Each row below holds a small network's activations on one input, seen along a few directions.
In each table, some parts of the input vary, and every possible input appears once, in random order.
A made-up example of a description, with smaller parts first: one of 8 places around a ring, together with either a single point or one of 11 places along a line or (one of 3 separate values, together with one of 4 places along a line).
Shared parts are said once, and a part with two or three values counts as separate values.
(in the rows, 128 means zero)

Other details of the inputs shift rows strongly along two fixed directions, in all tables alike. That doesn't count.

A family of inputs:
x1: [ 91 144 103 126 138 151 144 128 149 124  71 118 137]
x2: [ 94 133  85 136 105  75 149 159 124  84  61  58 197]
x3: [156 133 120  88 145 226 129 136 174 140 101 160  83]
x4: [117 138 110  86 156 230 138 136 169 141  71 144  94]
x5: [115 137 133 190  87  23 114 102 114 129 196 135 171]
x6: [150 173  89 147 131 116 154 176 160 105  86 116 129]
x7: [ 86 128 158 197 120  31 106  79  84 137 191 125 156]
x8: [103 135 102 108 120 144 152 148 144 120  82 118 144]
x9: [143 108 165 162 115  62 101 100  89 135 213 130 139]
x10: [154 126 114  69 134 218 145 153 164 133  94 155  93]
x11: [127 135 117  87 147 222 134 126 168 143  84 149  89]
x12: [152 143  96 148 127 125 110 149 158  89  83  85 158]
x13: [127 128 116  70 136 214 150 141 158 138  81 149  95]
x14: [151 141 145 193 120  13 125 138  84 119 197 114 144]
x15: [134  95 182  97 135 160 125  91  95 175 209 187  71]
x16: [159  95 176  98 130 154 121 105 100 166 216 187  77]
x17: [ 82 130 137 174  87  11 140 106  87 131 182 132 184]
x18: [ 98 109 165 164 130  66 115  90  78 142 185 125 136]
x19: [120 108 169 154 123  78 107  90  88 144 195 131 128]
x20: [115 117 179 116 148 171 121  77 112 190 206 212  67]
x21: [136 146  95 162 118  94 114 147 151  84  77  70 177]
x22: [107 143  98 133 143 150 121 139 153 102  50  79 151]
x23: [143  94 179  97 134 161 121  97  96 175 205 187  75]
x24: [ 84 112 147 174 100  13 135 101  69 129 186 116 172]
x25: [105 122 167 162 136  97 103  81  98 151 186 149 122]
x26: [108 155  79 157 102  86 135 147 157  94  60  80 192]
x27: [123 125 153 169 120  87  96  92 111 140 176 133 135]
x28: [157 111 130  74 165 229 115 137 152 130  86 125  83]
x29: [136 108 174 102 125 165 128  97 112 183 210 208  75]
x30: [ 79 144  84 136 109  87 162 148 134  99  60  87 185]
x31: [133 113 183 126 149 168  99  75 113 173 200 183  68]
x32: [118 131  95 150 115  80 122 149 132  83  58  47 194]
x33: [148 151  79 129 116 142 132 165 177  94  66 101 158]
x34: [142 124 141 154  88  58 125 121 108 136 211 160 150]
x35: [150  95 176  97 132 155 119 102 101 169 213 186  75]
x36: [135 142  92 131 136 152 113 148 167  93  50  79 150]
x37: [144 134  85 155 112  70 119 165 137  69  72  46 200]
x38: [148 121 123  64 139 227 140 143 161 145 105 168  80]
x39: [163 166 102 149 152 135 136 171 152 102  81 104 115]
x40: [130 115 127  77 169 228 124 138 145 130  71 116  90]
x41: [126 108 134  59 159 226 145 136 133 143  87 146  84]
x42: [145 157  79 153 112  48 163 196 123  75  76  68 177]
x43: [111 125 115 120 143 136 128 138 129 105  62  78 153]
x44: [172 111 121  62 145 221 134 157 148 128 103 144  88]
x45: [146 150 142 159 109  54 153 141 102 142 205 167 118]
Each input here is: one of 5 places around a ring, together with either a single point or one of 8 places along a line.
Changing only the place on the ring of 5 turns x2 into x40. The same change can be made to x24. Which row results?
Answer: x18
Changing only the place on the ring of 5 turns x12 into x37. The same change can be made to x25. Which row results?
Answer: x43
Which other rows does x15 become when the place on the ring of 5 takes its other values? List them by row number.
Answer: x11, x13, x19, x31
Which other rows does x23 become when the place on the ring of 5 takes its other values? List them by row number.
Answer: x26, x27, x29, x32

A family of inputs:
x46: [133 126 124 103 151 158 127 145 126 121  72  96 126]
x47: [136 131 140 159 136 106  99 117 125 139 170 143 136]
x48: [108 122 127  89 142 173 142 126 131 140  86 137 113]
x49: [116 108 124  71 144 213 136 136 143 144 134 154  90]
x50: [136 128 152  94 136 185 126 103 135 173 160 195  83]
x51: [121 123 113 101 149 204 118 119 155 118  82 124  96]
x52: [137 123 121 120 137 154 110 132 140 109  94  89 128]
x53: [119 122 120 140 118  88 129 144 108 102  96  88 172]
x54: [119 139 132 149 109 107 134 114 136 149 136 143 141]
x55: [141 151  92 129 139 153 146 153 154 106  77 114 118]
x56: [124 159  93 131 121 122 152 162 159 100  63  93 136]
x57: [ 91 124 173 161 122  73 121  81  81 159 201 155 122]
x58: [175 125 128  95 136 188 138 154 134 126 122 146  84]
x59: [158 136 127 153 111  73 127 146 116 115 145 111 135]
x60: [165 119 160 103 149 188 103 120 132 158 161 175  79]
x61: [128 127 137 123 150 144 118 137 120 117  97 102 128]
x62: [122 105 145 150  90  59 115  98  97 129 190 125 156]
x63: [114 135 143 191 110  63 108  94 108 142 197 160 147]
x64: [143 143 115 149 124 115 112 139 135 112 107 101 158]
x65: [155 132 115 125 108 102 149 154 130 111 125 119 142]
x66: [121 131 127 117 125 143 135 139 131 146 166 165 131]
x67: [161 118 140  82 145 211 128 130 148 156 129 176  94]
x68: [ 85 131  89 126 124  97 154 163 118 101  82  90 183]
x69: [107 130 111 116 115 156 136 126 151 127  74 102 128]
x70: [175 124 155 111 148 177 123 137 132 149 157 155  64]
x71: [114 119 154  93 150 198 140 108 122 168 117 163  78]
x72: [ 96 127 140 157 137  97 126 105 103 127 141 128 140]
x73: [130 120 114 126 146 156 112 132 151 110  91  95 130]
x74: [129 125 108 131 115 109 115 141 133  97  88  69 155]
x75: [100 126 136 136 120 122 120 108 132 131 125 122 121]
x76: [138 129 140 168  99  53 112 122 108 120 175 129 177]
x77: [141 134 113 126 108  98 150 143 131 115 128 128 140]
x78: [128 143 119 132 107  81 146 137 126 126 137 133 130]
x79: [122 103 138 106 116 140 124 103 121 132 146 142 117]
x80: [120 151  73 126 113  85 162 188 140  93  97  98 166]
x81: [132 151  97 140 145 143 124 142 158 106  87 113 152]
x82: [116 113 132 129 121 103 137 131 103 121 119 120 156]
x83: [103 120 128 128 102 100 126 103 126 130 137 117 142]
x84: [104 139 107 145 147 115 133 138 132 100  78  83 164]
x85: [117 139 142 148 120 115 116 107 129 151 156 159 124]
x86: [167 116 179 141 150 130 110 105 106 171 235 192  64]
x87: [119 104 146  98 141 158 140 110 111 154 140 157 110]
x88: [152 144 118 127 149 153 133 144 142 123 132 137  92]
x89: [119 125 132 145 148 112 122 128 116 119 111 100 147]
x90: [119 127 130 140 137 119 111 105 130 115 144 114 129]
x91: [131 147 115 139 113 108 153 139 136 130 119 125 124]
x92: [123 118 159 163  96  47 122  93 100 151 220 168 158]
x93: [134 114 119 109 125 151 119 141 141 104  97  96 138]
Changing only one part turns x79 into x92. The same change can be made to x49. Which row results?
Answer: x66
Changing only one part turns x70 into x64. The same change can be made to x65. Which row results?
Answer: x67
What do these inputs look like to the network?
Answer: one of 4 places along a line, together with either a single point or one of 11 places around a ring
A walk changes only the place on the ring of 11. It starts at x93 and steps to x62. List the rest of the walk in order.
Answer: x79, x83, x69, x75, x51, x90, x73, x52, x74
List by row number the other rows that have the place on the line of 4 in common with x48.
Answer: x46, x53, x57, x61, x68, x71, x72, x82, x84, x87, x89

A family of inputs:
x94: [143 132 141 124 145 154 125 121 133 144 135 148  96]
x95: [130 136 112 122 127 123 145 155 129 116 105 121 141]
x96: [133 138 115 114 132 153 137 145 144 128 114 133 116]
x97: [109 131 120 109 146 175 138 130 140 131  97 136 117]
x98: [136 124 142 125 134 138 116 121 124 138 151 134 108]
x99: [124 122 141  92 134 183 138 118 136 153 124 160  92]
x100: [139 113 169 131 128 118 125  97 100 161 212 175  83]
x101: [125 137 140 187 107  36 112 111 104 118 166 108 162]
x102: [137 130 126 107 143 168 131 137 139 135 117 134 101]
x103: [106 135  94 122 116 120 144 146 144 103  49  77 164]
x104: [137 142 115 145 121 115 126 138 142 118 117 123 144]
x105: [101 124 128 168 115  61 114 109 109 117 149 109 174]
x106: [ 94 127 124 162 120  75 118 116 110 110 124  96 168]
x107: [138 120 135 138 117 102 123 118 119 127 163 132 130]
x108: [125 124 114  85 142 201 133 138 153 122  52 108 111]
x109: [131 132 112 122 135 126 141 153 129 112  91 106 140]
x110: [136 125 132 137 125 116 115 124 125 131 155 129 131]
x111: [129 145 100 170 110  66 122 142 137  92  93  79 186]
x112: [100 135 105 149 119  92 129 132 131 106 102 100 178]
x113: [131 129 119 129 130 116 130 147 123 109 100  99 148]
x114: [121 128 119 110 119 146 133 130 141 127  99 125 137]
x115: [143 111 169 132 129 116 120 108  95 162 220 184 104]
x116: [139 137 145 140 130 126 127 118 125 148 162 162 106]
x117: [135 134 118 115 124 140 145 140 137 124 120 135 114]
x118: [132 126 131 148 105  81 128 121 118 126 171 138 141]
x119: [150 117 131  94 150 187 128 142 134 133 116 140 105]
x120: [134 129 131 139 118 112 122 126 127 135 164 142 131]
x121: [111 128 108  99 156 193 137 139 150 121  62 111 116]
x122: [127 113 142 114 125 144 120 110 124 142 137 139 120]
x123: [146 113 160 113 138 158 120 107 118 150 172 159  78]
Changing only one part turns x108 into x99. The same change can be made to x106. Which row results?
Answer: x97
What do these inputs look like to the network?
Answer: one of 5 places around a ring, together with either one of 2 separate values or one of 4 places along a line
Which other rows does x118 become when the place on the ring of 5 takes its other values? List them by row number.
Answer: x100, x107, x117, x123
Which other rows does x114 become when the choice among 2 separate values takes its other values? List them by row number.
Answer: x112
